Each row below holds a small network's activations on one input, seen along a few directions.
Each table varies a few parts of the input and shows all the possible inputs, shuffled.
A made-up example of a description, with smaller parts first: line(6) and (point or (values(2) and ring(5)) or line(11)).
Shared parts are said once, and a part with two or three values counts as separate values.

Other details of the inputs shift rows strongly along two fixed directions, in all tables alike. That doesn't count.

Table:
row 1: -28, 40, 31, 52, 72, -17, 1, 22, 35, 0, 78, -5, 7
row 2: -4, -1, 7, 9, 2, -21, -4, -4, 11, -8, 7, 4, -10
row 3: -21, 31, 36, 16, 19, -20, -14, -2, 28, -12, 57, 8, 17
row 4: 6, -13, 6, 12, 41, -38, -17, 21, -31, -8, -4, 8, -55
row 5: -26, 21, 13, -12, -23, 33, 3, -27, 41, -12, 41, 3, 59
row 6: -9, 22, 24, 32, 44, -26, -1, 21, 8, 6, 33, -3, -8
row 7: 2, 7, -4, -23, -35, 38, 7, -14, 0, 11, -6, -10, 45
row 8: 3, 5, 13, 3, -1, -22, -15, -4, -2, -7, 14, 3, -10
row 9: 0, 5, -12, -22, -29, 48, 8, -13, -5, 9, 1, -12, 41
row 10: -28, 16, 7, -7, -18, 33, 11, -25, 49, -15, 37, 4, 56
row 11: 1, 7, -11, -21, -39, 42, 7, -15, 2, 9, -3, -11, 44
row 12: 21, -32, -33, -37, -31, 30, -9, -13, -42, -5, -34, -6, -10
row 13: 16, -29, -22, -39, -22, 26, -9, -8, -45, -4, -36, 1, -8
row 14: -7, -8, -16, -20, -37, 33, 10, -28, 22, -11, -1, -1, 33
row 15: -1, -15, 7, 25, 33, -60, -2, 19, -1, -10, -18, 16, -54
row 16: -10, 34, -2, -2, -16, 47, 8, -15, 59, 11, 40, 0, 41
row 17: -6, 3, 5, 20, 16, -10, 18, 9, 21, 3, -4, 0, 2
row 18: 16, -4, 5, 9, 21, -46, -19, 15, 5, 1, -14, 26, -67
row 19: -2, 1, -20, -17, -15, 54, 9, -9, -7, 7, 5, -13, 34
row 20: 24, -25, -28, -2, 7, 0, 1, 14, -43, 12, -39, -10, -36
row 21: 24, -22, -32, -30, -39, 35, 6, -9, -37, 14, -43, -15, 5
row 22: 26, -14, 3, 28, 33, -69, -7, 32, -37, 15, -40, 0, -73
row 23: -8, 17, 16, 42, 34, -31, 9, 15, 28, 5, 24, -4, -11
row 24: -26, 24, 27, 23, 20, -19, -3, -2, 41, -14, 50, 8, 14
row 25: 13, -20, -14, 18, 10, -24, 15, 14, -6, 7, -39, -1, -35
row 26: 10, -8, 16, 12, 21, -60, -21, 18, -26, -6, -13, 13, -53
row 27: -2, 0, 0, -34, -30, 36, -8, -20, -8, -7, 8, 0, 34
row 28: 3, -8, 4, 34, 36, -46, 13, 26, 2, 5, -25, 5, -43
row 29: -28, 40, 40, 54, 54, -33, 9, 17, 53, 1, 60, -1, 12
row 30: -5, -1, 1, 2, 18, -1, -13, 4, -9, -12, 22, 1, -12
row 31: 22, -18, -22, -34, -45, 25, 5, -7, -36, 16, -55, -7, 9
row 32: 21, -27, -10, -19, -8, -20, -17, 7, -48, -4, -40, 6, -43
row 33: 20, -21, -30, -33, -38, 35, 5, -5, -38, 13, -45, -11, 6
row 34: -8, 3, -1, 23, 13, -7, 18, 9, 23, 2, -1, -2, 0
row 35: -20, 28, 23, -16, -22, 29, -8, -24, 29, -10, 50, 2, 60
row 36: 9, -30, -19, -32, -34, 12, 8, -14, -14, -6, -51, 9, 1
row 37: 15, -22, -27, -23, -40, 26, 15, -7, -18, 12, -54, -7, 8
row 38: -3, 5, -7, 14, 25, 8, 3, 13, -6, 5, 15, -9, -4
row 39: 1, 2, 8, 3, 8, -13, -15, -1, -6, -9, 20, -1, -13
row 40: -5, 7, 8, 19, 13, -13, 11, 9, 13, 7, -2, -2, 0
row 41: 18, -22, -1, -13, 3, -27, -17, 9, -45, -4, -34, 9, -44
row 42: -25, 21, 16, -12, -21, 32, 4, -26, 41, -11, 40, 3, 61
Description of these inputs: values(2) and (point or (line(4) and line(5))).
Which other rows does row 5 become when the values(2) part takes its other values? List them by row number.
> row 40

Table:
row 43: 22, -9, -1, 8, 12, -40, -5, 26, -32, 20, -39, 2, -49
row 44: -34, 38, 25, 38, 51, 2, 0, 9, 64, -14, 84, 7, 15
row 45: 17, -23, -24, 19, 27, -20, 6, 24, -35, 8, -35, -11, -52
row 46: 14, -26, -2, 8, -1, -58, -2, 5, -3, -4, -45, 18, -56
row 47: 18, -9, -41, -56, -94, 96, 17, -33, -23, 23, -38, -26, 75
row 48: 14, -17, 11, 4, 11, -55, -8, 19, -45, 3, -41, 5, -36
row 49: -14, 26, 8, 35, 14, 10, 23, 1, 42, 9, 33, -16, 34
row 50: 8, -6, -6, 10, 3, -9, 15, 9, 9, 12, -25, -2, -11
row 51: -6, -10, -12, -12, -20, 13, -4, -20, 16, -21, 11, 7, 2
row 52: 2, 0, 11, -6, -3, -18, -8, 5, -14, 5, -17, 6, -9
row 53: 5, -12, -19, 3, 13, 7, 4, 9, -7, 3, -10, -4, -19
row 54: 9, -2, 8, -6, -18, -30, -16, -7, -1, -5, -12, 10, -17
row 55: 6, -31, -7, 6, 24, -36, -1, 18, -40, -12, -35, 4, -46
row 56: -3, 2, 5, -21, -8, 22, -12, -10, -12, -5, 14, 0, 16
row 57: -40, 40, 40, 43, 41, -19, 11, 1, 69, -8, 67, 7, 30
row 58: -14, 22, 22, 3, 1, 1, -20, -17, 29, -21, 62, 4, 17
row 59: -5, -2, 8, -18, -9, 17, -7, -9, -22, -11, 15, -6, 25
row 60: -10, -14, -23, -39, -39, 64, 8, -25, 1, -10, -8, -3, 40
row 61: -25, 47, 25, 44, 46, 5, -4, 8, 34, 4, 94, -17, 31
row 62: 3, 14, 3, -12, -17, 14, -4, -4, 9, 9, 0, 6, 15
row 63: 25, -14, -8, 0, 24, -28, -13, 21, -46, 10, -27, 0, -55
row 64: 24, -16, -4, -4, 22, -29, -20, 19, -39, 6, -28, 12, -58
row 65: 10, -19, -41, -67, -92, 95, 25, -41, 9, 8, -51, -2, 66
row 66: -26, 18, 22, 20, 11, -5, 15, -6, 38, -9, 31, 0, 41
Changing only one part turns row 44 into row 62. The same change can be made to row 45. Which row results?
> row 47
What do these inputs look like to the network?
> values(4) and (point or line(5))
Which other rows agree with row 49 in the values(4) part? List them by row number.
> row 46, row 50, row 57, row 65, row 66
Which other rows does row 58 become when the values(4) part takes its other values? List them by row number.
> row 46, row 51, row 54
Which other rows does row 66 become when the values(4) part takes its other values? List them by row number.
> row 48, row 55, row 59
